Each row below holds a small network's activations on one input, seen along a few directions.
In each table, some parts of the input vary, and every possible input appears once, in random order.
A made-up example of a description, with smaller parts first: one of 5 places around a ring, together with either a single point or one of 11 places along a line or (one of 3 separate values, together with one of 4 places along a line).
Shared parts are said once, and a part with two or three values counts as separate values.
In the rows, 128 means zero.

Other details of the inputs shift rows strongly along two fixed directions, in all tables alike. That doesn't count.

A family of inputs:
R1: [ 78  88 118 162 151 139  73 164  85 139 134 109 157 155 115 101]
R2: [103 126 116 129 121 102 103 139 102 162 116 120 128 133 146 114]
R3: [159 141 102 132 138  75 113  90 128  96 117 118  90  98 130 134]
R4: [166 163 166  71  82 142 175  97 150 113 158 152 142  74  86 153]
R5: [114  96 168 126 109 216 155 160 142 118 146 153 193 147  94 127]
R6: [117 119 134 162 132 114 101 118 120 145 140 128 132 139 132 121]
R7: [108 113 103 122 129 100  84 145  98 123 123 108 123 124 126 112]
R8: [140 140 114 111 116  60 108 111 122 120 116 126  89  89 152 126]
R9: [122 133 106 172 188 119 119 128 124 117 139  92 113 140 125 137]
R10: [146 156 125 130 109  70 120  97 127 139 121 130  98 103 151 135]
R11: [158 157 116 137 132  79 123  85 135 136 111 131  92 110 150 137]
R12: [142 126 151  84  88 166 168 144 154 115 124 159 152 121 133 133]
R13: [132 131 142  61  82 163 166 154 135 134 124 147 155 117 123 128]
R14: [117 118 112 138 136 102 101 141 108 122 105 114 105 143 153 105]
R15: [143 155 141 102 131 192 204 142 171 139 132 147 141 142 132 161]
R16: [160 164 162  82  79 132 178  88 152 142 159 158 133  82 102 152]
R17: [ 95  90 102 168 187 160 120 177 130 109 116 102 136 176 133 128]
R18: [142 142 162  97 102 189 171 126 140 115 150 143 159 126  88 129]
R19: [121  96 158 142 130 218 158 141 153 144 135 158 178 166 111 131]
R20: [135 152 122 125 115  59 109  99 123 145 120 127  94  96 149 130]
R21: [100  73 110 173 165 141  93 163 119 121  92 127 135 173 158 106]
R22: [117 107 132 120 153 205 180 187 157 122 115 137 156 171 137 142]
R23: [106 125 125 135 127 113 102 125 101 163 142 120 137 134 123 117]
R24: [162 155 145  58  78 131 166 108 155 101 141 151 129  75 103 148]
R25: [103  80 130 182 169 165  99 143 118 118 123 121 156 165 119 114]
R26: [143 167 114 130 119  71 116  94 118 141 119 118  84 112 149 120]
R27: [147 164 125 137 127  75 112  80 112 143 142 112  90 115 128 126]
R28: [152 173 109 151 165  89 142  89 136 140 148 103  83 116 135 157]
R29: [ 92  74 121 164 144 140  83 168 114 110 113 119 149 161 132 108]
R30: [120 118 112 137 135 113  99 136 111 107 118 110 112 137 126 109]
Description of these inputs: one of 5 places around a ring, together with either a single point or one of 5 places along a line.
Question: Changing only the place on the ring of 5 turns R8 into R20. The same change can be made to R14. Which row results?
Answer: R26
Question: Which other rows does R7 become when the place on the line of 5 takes its other values? List them by row number.
Answer: R3, R24, R29, R30
Question: Which other rows does R25 become when the place on the ring of 5 takes its other values? List them by row number.
Answer: R3, R11, R19, R21
Question: Which other rows does R10 become when the place on the ring of 5 takes its other values? List them by row number.
Answer: R5, R6, R12, R29
